These are the activations of a small neural network, seen along a few directions. Each row is one input.
In each table, some parts of the input vary, and every possible input appears once, in random order.
A made-up example of a description, with smaller parts first: one of 6 places along a line, together with either a single point or one of 11 places along a line or (one of 2 separate values, together with one of 8 places around a ring).
Shared parts are said once, and a part with two or three values counts as separate values.

Other details of the inputs shift rows strongly along two fixed directions, in all tables alike. That doesn't count.
These rows show it; all are for the same input, with only those details redrawn:
[0.04 -1.99 0.76 2.25 1.74 -0.45 0.51 0.09 0.80 0.19 2.36]
[0.22 -4.72 -0.44 2.88 3.21 -0.17 -0.38 -0.23 1.43 -0.24 2.56]
[3.77 -2.90 0.30 -0.32 -2.08 0.03 -5.41 3.71 2.53 0.10 -0.16]
[1.60 0.60 1.78 -1.46 -3.49 -0.50 -1.75 3.32 1.33 1.00 0.20]
[-3.18 1.99 1.70 1.21 1.48 -1.49 5.59 -0.94 -0.75 1.18 3.27]
[-3.26 1.57 1.58 1.59 1.40 -0.98 4.67 -0.87 0.12 1.20 2.86]
[-2.85 1.34 1.81 1.64 1.25 -0.84 4.87 -1.03 -0.42 1.26 2.98]

Rows:
x1: [-0.70 -1.91 -4.35 2.30 4.34 2.44 -2.08 -1.70 -2.83 -0.72 -1.57]
x2: [-2.12 1.75 1.14 -1.47 1.71 -0.47 5.67 -4.36 1.79 -1.86 0.48]
x3: [-4.71 2.62 1.69 1.11 3.70 -1.00 3.55 -1.20 -5.16 -0.07 -0.90]
x4: [0.45 5.93 1.16 -4.25 -3.07 -2.64 -0.05 1.17 -2.34 0.40 -5.70]
x5: [1.60 -0.03 0.41 0.45 -2.92 -1.32 -2.38 4.34 -0.86 0.31 -2.40]
x6: [-0.03 3.73 2.00 -4.26 -3.03 -0.35 -1.81 -1.24 -0.16 -0.87 -4.71]
x7: [0.33 -3.35 -0.26 2.31 2.56 -0.03 -0.44 -0.02 1.65 0.19 2.25]
x8: [1.19 -2.22 -4.42 3.75 1.24 1.46 0.86 -0.78 -1.47 0.42 -0.14]
x9: [-1.05 7.07 -0.40 -4.66 -7.15 0.91 4.56 2.00 -1.42 3.52 0.86]
x10: [1.63 -5.64 -2.81 3.93 3.18 -1.50 -0.23 -1.86 1.97 -0.94 -2.71]
x11: [1.40 1.61 -2.82 -2.80 -2.60 2.41 -5.52 -0.55 -2.42 -0.74 -0.97]
x12: [-1.24 1.50 0.55 0.52 1.17 -2.14 6.72 -3.47 1.89 0.77 0.58]
x13: [0.65 0.78 2.29 -1.71 -1.35 1.53 -5.78 0.71 -0.88 -1.23 -2.22]
x14: [1.29 0.60 2.21 -4.06 -2.98 0.55 -2.81 2.14 0.64 -1.46 0.54]
x15: [1.22 -5.46 -4.17 1.37 3.78 4.50 -2.94 -2.92 2.05 -2.50 2.71]
Q: The inputs of x15 and x14 match in every part but one. If x9 is changed in the same way as x15 into x14, which row does it become?
A: x7
Q: What is each input in this table made of?
A: one of 3 separate values, together with one of 5 places around a ring
Q: A walk changes only the place on the ring of 5. It starts at x10 and steps to x4. List the rest of the walk in order.
A: x6, x2, x12

Rows:
x16: [2.72 -0.44 -0.61 -1.18 -3.75 0.32 -0.37 1.85 1.54 0.64 -0.75]
x17: [-4.01 3.93 1.64 -0.10 0.75 -2.51 6.39 -3.48 -1.10 0.15 -1.04]
x18: [1.41 -0.19 2.32 -0.29 -1.33 -0.86 -3.95 1.93 -0.70 -0.35 -2.43]
x19: [2.50 -0.50 1.91 -1.89 -2.45 -0.76 -2.06 1.47 2.94 -0.89 -0.84]
x20: [-4.92 3.75 0.63 -0.05 0.96 0.07 5.50 -1.68 -1.81 1.78 4.60]
x21: [1.92 -0.46 1.85 0.15 -1.94 -0.69 -2.22 3.71 0.72 1.17 0.05]
x22: [1.47 0.62 -0.47 -0.79 -2.24 1.74 -3.56 2.05 -2.24 0.09 -0.66]
x23: [0.60 -3.08 -1.13 3.14 2.66 -1.32 1.55 0.40 0.97 0.59 0.78]
x24: [2.40 0.24 1.79 -2.32 -2.01 -0.74 -3.28 0.22 1.97 -1.74 -2.14]
x25: [2.65 -0.04 0.58 -1.98 -3.50 1.04 -0.94 1.95 2.46 -0.54 0.90]
x26: [-1.08 -3.59 0.81 1.74 4.09 -0.46 -1.17 -1.98 0.51 -1.81 0.77]
x27: [-1.15 -2.39 -1.25 3.50 2.88 1.01 -0.60 -1.01 -0.60 1.06 2.82]
x28: [-0.93 6.39 3.69 -3.80 -4.39 -1.67 5.01 1.64 1.05 1.57 1.12]
x29: [-4.39 4.85 1.46 -1.67 2.21 -0.51 5.88 -4.18 -1.03 -0.70 0.53]
x30: [0.15 -2.65 -2.00 3.27 2.00 0.03 2.04 0.11 0.35 0.10 1.28]
x31: [-3.59 4.20 -0.72 0.00 -0.23 -0.60 6.59 -2.93 -1.16 2.61 2.08]
x32: [-2.70 7.08 1.53 -4.33 -4.24 0.75 2.78 1.08 -3.59 0.94 1.31]
x33: [1.54 -0.76 2.37 0.18 -1.73 -0.90 -2.91 3.04 0.38 0.33 -1.21]
x34: [3.12 -0.85 0.25 -1.24 -2.84 -1.18 -0.77 2.18 2.18 1.18 -1.20]
x35: [-1.72 -2.66 -1.56 1.35 4.04 1.76 -1.51 -1.99 -0.43 -1.42 1.21]
x36: [-0.13 -2.20 -1.80 1.53 2.67 1.42 0.47 -2.83 1.66 -0.01 3.35]
x37: [1.33 -0.07 0.92 -2.83 -0.87 0.74 -4.45 1.32 -0.43 -0.91 -1.77]
x38: [2.19 0.10 0.42 -0.44 -1.81 -1.79 -2.83 2.06 -0.43 -0.45 -3.66]
x39: [-0.58 -1.75 -2.77 1.38 2.67 1.06 -0.18 -3.10 0.19 -0.70 -1.23]
x40: [0.57 0.91 0.07 -0.69 -1.54 1.32 -3.90 1.91 -1.60 -0.01 -2.17]
x41: [-0.76 -1.61 -1.79 0.80 3.47 1.93 -0.50 -3.41 1.08 -1.90 0.42]
x42: [-0.41 -4.24 0.40 1.94 3.27 -0.35 0.31 -0.06 1.85 -0.02 3.34]
x43: [2.42 0.68 -2.18 -2.11 -3.20 1.36 -2.03 0.27 -0.59 -0.01 -1.76]
x44: [0.29 -3.69 -0.49 2.06 2.28 -1.38 1.10 -1.84 2.05 -0.23 -0.51]
x45: [2.22 0.96 -2.34 -0.94 -2.60 0.84 -2.30 2.04 -1.86 0.08 -1.88]
x46: [2.00 0.96 -1.79 -0.09 -2.98 -0.11 -2.05 2.36 -0.49 1.55 -0.41]
x47: [-0.83 -3.94 -0.54 2.16 2.58 1.08 0.76 -0.37 1.15 -0.59 3.89]
x48: [-4.83 4.99 -0.91 0.87 1.40 -0.62 5.94 -1.86 -3.20 0.58 -0.60]
x49: [-1.08 -2.54 -0.12 2.22 4.52 0.67 -1.47 -1.65 -1.35 -0.77 -0.79]
x50: [-2.12 6.46 3.21 -1.73 -4.76 -0.51 4.03 3.12 -2.06 2.07 1.06]
x51: [-0.08 -2.35 -1.71 0.79 3.37 0.24 -0.22 -3.25 0.22 -0.81 -2.00]
x52: [1.53 -1.39 2.19 -1.35 -1.92 -0.72 -3.04 2.66 1.46 -0.40 -0.03]
x53: [0.18 -2.28 -2.42 0.66 2.81 2.28 -0.14 -3.32 0.32 -1.65 2.06]
x54: [2.40 -0.31 0.54 -0.02 -2.29 -1.83 -1.67 3.05 0.67 0.31 -2.49]
x55: [-0.27 -2.11 -1.97 2.09 4.05 -0.15 -0.21 -1.48 -1.04 -0.89 -2.03]
Q: The inputs of x31 and x36 match in every part but one. If x39 is changed in the same way as x31 into x36, which row does it become?
A: x41
Q: The inputs of x30 and x50 match in every part but one. If x54 is changed in the same way as x30 into x50, which row does it become?
A: x33
Q: What is each input in this table made of?
A: one of 5 places around a ring, together with one of 8 places around a ring
Q: Change only the place on the ring of 5 in x29. List by row number the other rows that result.
A: x37, x49, x51, x55
Q: A walk changes only the place on the ring of 8. It starts at x20 and steps to x47. List the rest of the walk in order.
A: x42, x52, x26, x37, x35, x32
